These are the activations of a small neural network, seen along a few directions. Each row is one input.
Each table varies a few parts of the input and shows all the possible inputs, shuffled.
A made-up example of a description, with smaller parts first: one of 6 places along a line, together with either a single point or one of 11 places along a line or (one of 2 separate values, together with one of 8 places around a ring).
Shared parts are said once, and a part with two or three values counts as separate values.
In the rows, 128 means zero.

Other details of the inputs shift rows strongly along two fixed directions, in all tables alike. That doesn't count.

Table:
r1: [149 190 155 156 139 113 118 151 126 119 143 165 114 165 116 132 146]
r2: [117 121 154 122  73 112 118 125 131 121 122  84 176  79 136  96 101]
r3: [130  64  93 118 138 159 148 121 136 134 129 130 126 122 109 128 128]
r4: [134 142 103 132 177 124 125 117 128 133 128 158  91 167 134 168 129]
r5: [151 158 120 134 143 119 122 140 133 126 155 152 108 168 117 144 152]
r6: [122  77 132  97  84 147 144 135 106 129 115  70 145  49 140  97 122]
r7: [135  86  78  96 116 134 143 116 137 117 144 118 126 127 124 152 120]
r8: [115 200 205 153 106 101 113 146 125 123 104 111 162 105 142  77 121]
r9: [127 204 202 140  90 102 118 156 128 112 122 121 169 108 132  78 119]
r10: [101 132 150 115  89 117 136 116 126 134 126  91 168  64 149  80 111]
r11: [116 166 169 143 107 114 132 140 126 120 120 117 154 101 144  82 124]
r12: [115 195 223 138 119 125 117 148 134 136  97 114 169 100 109  90 120]
r13: [130  46  51 105 133 152 152 109 124 113 138 135 113 139 133 168 125]
r14: [137 183 168 144 174 138 129 154 137 129 124 167 118 158 109 127 143]
r15: [147 119 116 143 179 147 124 136 139 136 120 162 100 176 108 149 141]
r16: [126  51  47 118 141 148 158 105 128 120 140 133 106 129 135 162 120]
r17: [140  53  49  97 133 135 134 103 140 124 144 116 111 142 125 179 116]
r18: [157 159 147 137 170 133 113 161 111 129 114 142  84 156 137 142 151]
r19: [126 159 152 139 169 139 112 135 131 152 111 166  86 178 115 135 140]
r20: [128 170 175 128  90 105 109 134 128 132 128 100 158 113 117 107 129]
r21: [141 185 158 153 144 120 120 151 117 119 132 165 116 170 125 128 158]
r22: [132 104 102 125 130 134 134 131 126 116 139 136 127 139 145 129 134]
r23: [ 96  94 123  98  83 129 153 100 121 131 120  84 164  56 137 107 100]
r24: [123  78  82 136 124 138 145 111 124 130 147 125 118 115 131 134 135]
r25: [125 161 148 135 168 143 125 141 129 146 120 174  86 175 114 125 145]
r26: [116  85 118  98  71 118 123 113 138 129 133  67 174  75 137 106 104]
r27: [147 192 153 141 144 115 125 152 128 106 126 167 116 168 118 140 129]
r28: [135 139 101 147 173 124 116 115 125 144 144 156  89 164 131 159 145]
r29: [136  59  65 112 125 136 135 106 134 118 136 123 118 133 124 173 107]
r30: [130  51  69 124 125 142 129 105 122 130 142 121 117 135 131 161 135]
r31: [132 127 115 133 183 144 120 129 141 151 123 162  90 169 116 158 139]
r32: [137 171 137 152 167 119 123 138 125 120 114 160 102 172 129 150 132]
r33: [129 147 133 131 173 142 130 139 137 144 126 167  98 159 113 137 143]
r34: [126 200 210 150  86  99 105 145 121 125 116 113 164 110 116  95 124]
r35: [109 116 157 119  76 119 121 125 123 121 112  84 178  83 145  92 112]
r36: [141 115  95 113 127 124 129 131 141 121 153 126 127 139 137 132 130]
r37: [104  76 129 101  70 132 137 108 119 118 105  77 173  75 132 118 101]
r38: [ 98  99 133 110  84 119 128 100 127 141 122  72 170  55 150  93 101]
r39: [132 198 154 153 159 114 121 136 121 135 139 163 106 155 128 125 152]
r40: [128  46  51 136 139 143 136  97 127 137 147 123 103 129 132 162 132]
Description of these inputs: one of 2 separate values, together with either a single point or one of 4 places along a line or (one of 3 separate values, together with one of 5 places along a line).
Changing only the choice among 2 separate values turns r20 into r5. The same change can be made to r8. Which row results?
> r11
Change only the place on the line of 5 in r32. List by row number the other rows that result.
> r4, r17, r29, r37

Table:
r41: [ 99  98 153 101  81 130 135 108 126 140 100  66 173  53 130  92  98]
r42: [142 158 131 148 143 115 115 133 139 123 141 150 123 168 117 143 138]
r43: [119  31  50 108 149 162 151  98 143 144 138 128 104 125 123 151 117]
r44: [107 104 145 110  48 114 135 112 132 113 126  72 199  64 122  99  96]
r45: [148  75  51 124 139 122 121 103 133 122 151 132 100 158 132 188 119]
r46: [150 181 129 136 150 115 131 154 120 103 143 165 108 167 144 133 147]
r47: [125  94 161 106  61 133 126 141 118 113 100  69 176  73 128  96 110]
r48: [142 181 139 165 166 118 121 145 127 126 142 166 104 167 137 126 154]
r49: [147  54  44 104 128 137 139 110 140 114 163 126 120 143 123 176 122]
r50: [142 176 135 162 155 115 124 141 118 121 137 164  99 161 135 132 145]
r51: [105 106 141 122  69 114 129 112 121 131 128  65 177  49 154  85 111]
r52: [146 162 129 143 144 106 104 132 138 123 139 141 122 168 130 151 133]
r53: [126 203 177 145 111 104 130 151 117 103 123 141 147 130 144  95 133]
r54: [121 182 195 133 130 129 125 152 130 136 107 138 143 118 111  97 131]
r55: [141 169 128 154 154 117 130 143 124 112 143 161 114 160 140 130 144]
r56: [112  95 143  99  38 117 132 111 126 123 125  60 188  50 117 102  97]
r57: [100 100 166 109  83 147 138 119 122 144 107  86 172  56 115  86 115]
r58: [147 179 132 139 139 108 122 142 133 100 135 167 123 186 124 150 132]
r59: [143  73  57 114 142 136 125 111 139 136 162 138 100 158 122 167 139]
r60: [112 171 190 143 127 129 127 141 131 137 103 138 147 116 113  95 125]
r61: [126 151 141 140 163 138 128 138 140 138 121 162 108 156 118 128 131]
r62: [125  39  64 110 153 168 145 105 126 147 138 134  93 129 120 160 132]
r63: [109 113 151 119  51 112 129 111 126 122 120  77 183  68 117 103  99]
r64: [139 172 148 130 173 136 125 149 137 136 124 162  98 165 116 129 140]
r65: [115 126 150 114  72 118 141 130 120 115 133  84 176  61 141  85 117]
r66: [ 90  82 155  96  68 146 145 111 121 144 104  67 170  40 119  93 108]
r67: [122  30  51 111 151 154 139  98 137 143 136 126 108 122 132 163 116]
r68: [141 171 132 142 146 105 100 131 134 132 139 147 112 174 131 145 139]
r69: [139 155 142 125 166 138 130 142 132 136 119 151 104 154 113 133 140]
r70: [143 166 122 146 152 109 121 139 123 112 142 147 114 154 153 137 137]
r71: [129 160 147 144 169 136 130 138 127 136 108 159 105 161 113 140 142]
r72: [152 166 126 122 130 112 124 144 132 101 141 154 125 172 124 151 132]
r73: [134 172 148 141 175 126 118 139 124 134 107 154 101 165 125 148 139]
r74: [127  43  35 121 142 137 133  96 126 142 161 119  97 124 159 153 135]
r75: [159 161 156 147 153 138 120 172 124 109 114 166 106 186 111 136 151]
r76: [134 203 185 146 115 106 121 153 113 120 126 131 134 118 133  98 138]
r77: [124 207 192 148 112 101 106 142 131 131 123 136 147 144 117 101 136]
r78: [ 86  86 152 103  71 134 135 103 119 143  98  62 171  43 133  98 100]
r79: [119 193 197 140 136 124 126 144 128 135  98 136 139 129 112  96 130]
r80: [ 87 102 164 116  81 140 142 111 122 143  98  84 165  59 119  93 110]
r81: [127 154 150 151 170 143 125 135 127 140 116 169 108 161 113 130 144]
r82: [124 155 152 150 167 142 126 134 123 142 115 165  99 161 116 132 142]
r83: [142  61  49 125 152 144 140 115 131 132 166 134  98 134 142 155 143]
r84: [115 174 191 140 130 125 114 135 121 139 100 127 145 116 125 101 127]
r85: [123  36  48 103 152 153 140  97 140 143 137 119 102 125 136 159 113]
r86: [147 163 191 124 104 134 122 175 119 109 105 121 146 128 110 102 138]
r87: [131 175 157 149 177 130 113 138 120 140 113 163  93 171 128 140 141]
r88: [143  74  46 133 153 128 131 107 121 125 154 136  87 144 153 170 131]
r89: [138 170 149 133 170 137 124 151 139 137 125 167 100 164 116 132 138]
r90: [112 120 144 100  46 102 128 114 127 105 120  71 194  74 140 107  92]
r91: [125  46  53 109 156 151 136 103 142 143 138 129 100 132 136 162 114]
r92: [120 178 191 125 125 130 129 146 122 135  98 122 141 112 111 106 133]
r93: [144 176 123 141 148 105 123 143 119 103 137 156 111 164 158 138 137]
r94: [115 184 177 151 114 111 121 138 118 137 127 127 141 113 139  81 142]
r95: [142  41  44 108 126 141 134 103 143 129 163 117 119 133 122 170 126]
r96: [143  56  40 112 131 126 129 101 139 114 157 121 120 147 137 182 114]
r97: [131  41  39 114 139 147 142 104 127 142 166 124  97 121 145 147 143]
Changing only one part turns r41 into r69. The same change can be made to r78. Which row results?
> r66
What is each input in this table made of?
> one of 3 separate values, together with either a single point or one of 8 places around a ring or (one of 2 separate values, together with one of 5 places along a line)
Change only the choice among 3 separate values in r84. List by row number the other rows that result.
> r57, r81
Change only the place on the line of 5 in r46. List by row number the other rows that result.
> r65, r76, r83, r97

Table:
r98: [100 126 146 124  85 125 149 123 109 117 124 106 162  67 143  78 115]
r99: [173 144  99 139 171 129 122 162 134 104 144 181  87 208 120 168 148]
r100: [125 223 193 138 139 103 120 153 120 112  96 137 139 135 150 107 122]
r101: [117  35  60  99  93 150 149  98 142 137 161 107 146  98 116 130 120]
r102: [161 173 154 141 147 125 115 165 117 127 131 140 102 159 140 133 160]
r103: [125 148 172 113  76 107 117 136 132 111 101  90 173 102 123 112 101]
r104: [134  45  64 117 190 189 150 122 138 152 123 160  67 163 106 169 152]
r105: [131  65  85 101 113 132 118 109 119 134 129  85 118 105 143 153 122]
r106: [101 129 152 108  78 115 122 106 140 135 126  92 176  86 113 101 102]
r107: [120 117 148 118  77 119 133 115 137 120 114  91 176 100 117 132 104]
r108: [150 170 141 142 140 124 121 150 129 102 140 166 118 175 104 142 147]
r109: [106 127 147 124  87 123 135 118 131 141 142 100 164  67 122  78 122]
r110: [101  24 102  99 128 170 149  99 133 163  99  99 133  80 111 136 100]
r111: [152 132  91 136 188 136 139 146 115 105 146 178  84 173 145 150 143]
r112: [123  61  66 136 139 129 117  92 130 144 146 115 105 130 143 158 131]
r113: [136 149  91 150 192 121 135 124 125 123 133 183  79 186 150 167 133]
r114: [117 225 195 151 136  99 108 135 137 143 123 139 139 133 124 102 128]
r115: [131 210 197 170 124 107 104 152 116 135 127 137 135 135 134  88 155]
Changing only one part turns r113 into r98. The same change can be made to r112. Which row results?
> r115
What is each input in this table made of?
> one of 2 separate values, together with either a single point or one of 8 places around a ring
Change only the choice among 2 separate values in r110. List by row number the other rows that result.
> r104
